Look-ups in named tables: a row name and a column name give one cell, copied from the table.

Table Bamunon
|  | Nali | Dizisol | Sogolu | Kenu | Vum | Salufaf | Feg |
|---|---|---|---|---|---|---|---|
| Milumu | 0.29 | 0.33 | 0.39 | 0.59 | 0.86 | 0.42 | 0.28 |
| Zomusep | 0.45 | 0.40 | 0.40 | 0.52 | 0.80 | 0.29 | 0.27 |
| Pamap | 0.22 | 0.75 | 0.43 | 0.56 | 0.48 | 0.39 | 0.20 |
| Pibim | 0.29 | 0.33 | 0.38 | 0.59 | 0.87 | 0.41 | 0.28 |
| Vumo | 0.23 | 0.77 | 0.40 | 0.56 | 0.49 | 0.38 | 0.21 |
| Bedog | 0.48 | 0.33 | 0.48 | 0.55 | 0.73 | 0.27 | 0.25 |
| Pif | 0.36 | 0.65 | 0.35 | 0.46 | 0.46 | 0.51 | 0.50 |
| Tuf | 0.39 | 0.75 | 0.28 | 0.54 | 0.41 | 0.60 | 0.43 |

What is the Sogolu of Bedog in Bamunon? 0.48
What is the Kenu of Milumu in Bamunon? 0.59
What is the Kenu of Pibim in Bamunon? 0.59
What is the Nali of Pamap in Bamunon? 0.22
What is the Dizisol of Pibim in Bamunon? 0.33
What is the Nali of Pif in Bamunon? 0.36
What is the Salufaf of Zomusep in Bamunon? 0.29
What is the Salufaf of Pibim in Bamunon? 0.41
What is the Nali of Tuf in Bamunon? 0.39
What is the Salufaf of Pamap in Bamunon? 0.39
What is the Vum of Zomusep in Bamunon? 0.80
What is the Nali of Milumu in Bamunon? 0.29
What is the Dizisol of Bedog in Bamunon? 0.33
What is the Feg of Pif in Bamunon? 0.50
What is the Salufaf of Vumo in Bamunon? 0.38
What is the Kenu of Pamap in Bamunon? 0.56
What is the Dizisol of Zomusep in Bamunon? 0.40

Table Kas
        Dolim    Tof
Pag     -0.70   0.20
Pege     0.02  -0.21
Noguf    0.08   0.08
Guruti   0.86  -0.02

Pege, Dolim => 0.02
Noguf, Tof => 0.08
Guruti, Dolim => 0.86
Pag, Tof => 0.20
Pag, Dolim => -0.70
Noguf, Dolim => 0.08
Pege, Tof => -0.21
Guruti, Tof => -0.02
Row with the largest Tof: Pag

Lanirof
           Gok   Fula    Sez  Nutamo  Lanidat  Bivipod
Vopirab  61692  66841  46645   24255    31928    98450
Dos      36317  45148  65449   87944    97442    36662
Ramupi   87763  87032  29997   67547    63008    62697
Gik      37721  38128  77979   87603    92747    30537
Noli     43067  44733  76287   84439    96244    28291

What is the Bivipod of Dos in Lanirof? 36662
What is the Gok of Dos in Lanirof? 36317
What is the Lanidat of Ramupi in Lanirof? 63008
What is the Gok of Gik in Lanirof? 37721
What is the Nutamo of Gik in Lanirof? 87603
What is the Fula of Dos in Lanirof? 45148
What is the Sez of Gik in Lanirof? 77979
What is the Nutamo of Noli in Lanirof? 84439
What is the Lanidat of Noli in Lanirof? 96244
What is the Fula of Gik in Lanirof? 38128
What is the Nutamo of Dos in Lanirof? 87944
What is the Bivipod of Ramupi in Lanirof? 62697
What is the Gok of Noli in Lanirof? 43067
What is the Fula of Noli in Lanirof? 44733
What is the Fula of Ramupi in Lanirof? 87032
What is the Bivipod of Vopirab in Lanirof? 98450
What is the Nutamo of Vopirab in Lanirof? 24255

Table Mip
columns: Vomi, Bedizur, Gekulid, Noro, Bil, Zusoki, Zedu
Nas: [56, 176, 177, 50, 210, 146, 179]
Defede: [160, 89, 165, 139, 192, 143, 187]
Bel: [227, 191, 80, 234, 184, 104, 161]
Bozizel: [66, 163, 177, 196, 92, 117, 127]
Nodatok: [57, 133, 162, 44, 62, 161, 115]
Gebat: [30, 179, 192, 162, 183, 126, 146]
Kep: [218, 25, 124, 129, 163, 184, 142]
Busoda: [70, 174, 166, 26, 142, 196, 172]
Kolada: [185, 189, 38, 88, 177, 64, 181]
Bufo: [205, 44, 67, 72, 50, 135, 28]
Vutako: [189, 43, 169, 67, 200, 150, 138]
Dif: [218, 76, 96, 99, 192, 155, 115]
Det: [59, 136, 207, 91, 203, 178, 168]

Kep, Bil: 163
Bufo, Gekulid: 67
Bufo, Vomi: 205
Gebat, Zedu: 146
Bufo, Zusoki: 135
Gebat, Zusoki: 126
Nodatok, Gekulid: 162
Defede, Noro: 139
Det, Gekulid: 207
Kolada, Zedu: 181
Which row has the largest Zusoki? Busoda

Kudas
|  | Delok | Vuga | Beg | Riz | Bobav | Kiv | Pegolar | Bonobes | Toboto |
|---|---|---|---|---|---|---|---|---|---|
| Muvid | 63.146 | 53.416 | 57.162 | 54.113 | 60.652 | 44.772 | 59.508 | 45.550 | 42.657 |
| Kol | 56.371 | 56.812 | 57.167 | 55.711 | 56.691 | 55.887 | 55.359 | 55.028 | 56.754 |
| Doki | 57.344 | 55.929 | 56.763 | 56.025 | 56.985 | 54.480 | 56.897 | 54.617 | 54.065 |
| Rodi | 53.592 | 39.867 | 59.380 | 79.586 | 50.164 | 67.003 | 53.228 | 41.445 | 61.845 |
| Vul | 65.583 | 51.784 | 57.390 | 52.638 | 63.104 | 38.259 | 61.487 | 39.486 | 39.550 |
| Budigo | 53.095 | 54.421 | 51.489 | 51.455 | 65.348 | 65.805 | 40.525 | 60.447 | 48.868 |
| Guti | 60.687 | 72.817 | 78.812 | 37.872 | 73.137 | 34.724 | 18.950 | 17.047 | 73.518 |
| Liso | 51.540 | 60.696 | 53.939 | 77.053 | 59.733 | 58.494 | 60.189 | 45.962 | 54.990 |
| Riragon | 54.707 | 43.706 | 57.871 | 69.964 | 52.969 | 62.510 | 54.684 | 48.015 | 59.304 |
| Laf | 55.322 | 47.282 | 57.563 | 66.361 | 53.791 | 61.089 | 55.216 | 50.206 | 58.733 |
| Zutikir | 45.638 | 54.405 | 58.207 | 47.111 | 49.666 | 64.558 | 65.425 | 65.431 | 61.071 |
| Nisum | 56.411 | 55.878 | 56.497 | 57.114 | 56.225 | 56.715 | 56.402 | 55.916 | 56.554 |
| Boni | 53.897 | 55.900 | 56.626 | 55.140 | 55.638 | 57.734 | 58.218 | 58.082 | 56.784 |

Liso, Bonobes: 45.962
Laf, Bonobes: 50.206
Boni, Toboto: 56.784
Vul, Beg: 57.390
Doki, Bobav: 56.985
Boni, Vuga: 55.900
Muvid, Riz: 54.113
Guti, Bonobes: 17.047
Nisum, Bonobes: 55.916
Liso, Vuga: 60.696
Zutikir, Bobav: 49.666
Guti, Riz: 37.872
Riragon, Kiv: 62.510
Budigo, Pegolar: 40.525
Guti, Kiv: 34.724
Kol, Toboto: 56.754
Budigo, Beg: 51.489

